Look-ups in named tables: a row name and a column name give one cell, copied from the table.

Topoti:
|  | Meb | Pofodo | Sumazad | Romu | Kesi | Pibak | Pega | Dus | Tig | Virida |
|---|---|---|---|---|---|---|---|---|---|---|
| Rusig | 56412 | -40630 | -10412 | 33761 | -30762 | 4010 | -842 | 24693 | -38799 | 8799 |
| Kirono | 23432 | -37979 | 11149 | -20389 | 45544 | -49277 | 17405 | 13888 | 1461 | -19356 |
| Zive | -8974 | 31590 | -29768 | 3814 | -398 | 21679 | -38278 | 11108 | -21767 | 44418 |
| Tun | 33543 | -29538 | 3680 | 168 | 22106 | -40196 | 9368 | -20576 | 44632 | -50576 |
| Tis | -30838 | 1897 | -1682 | 21273 | -37861 | 9556 | -18759 | 45317 | -49311 | 17032 |
| Vonan | -44506 | -3029 | 56159 | -39665 | -7142 | 31296 | -30538 | 4327 | 17 | 22741 |
| Raram | 10426 | -20564 | 44108 | -49912 | 18849 | 16077 | 555 | -16730 | -15276 | 9272 |
| Sed | 1869 | -545 | 23039 | -38555 | 9348 | -21816 | 44702 | -50055 | 18480 | 14343 |
| Panuba | -38822 | 11319 | -20810 | 45509 | -49401 | 14548 | 15216 | 2064 | -18159 | -15102 |
| Finedo | -2704 | 56236 | -40258 | -7842 | 31853 | -30421 | 3276 | 2016 | 20932 | -38477 |
| Vug | -556 | 24863 | -40124 | 9810 | -19253 | 45040 | -49320 | 17024 | 14102 | 1629 |
| Zakeg | 41056 | -44400 | -4179 | 56255 | -41225 | -7395 | 32637 | -31160 | 4690 | -4 |
| Domod | -39291 | -8298 | 31567 | -31654 | 4320 | -2194 | 24507 | -40024 | 10114 | -21362 |
| Nuno | -19687 | 44391 | -49500 | 17414 | 14322 | 750 | -16988 | -14479 | 8232 | 12034 |

Domod, Kesi: 4320
Tun, Pofodo: -29538
Vug, Tig: 14102
Domod, Pibak: -2194
Vug, Sumazad: -40124
Kirono, Sumazad: 11149
Rusig, Pibak: 4010
Finedo, Virida: -38477
Panuba, Virida: -15102
Zive, Dus: 11108
Rusig, Meb: 56412
Vug, Dus: 17024
Zakeg, Sumazad: -4179
Zive, Pega: -38278
Panuba, Kesi: -49401
Domod, Pofodo: -8298

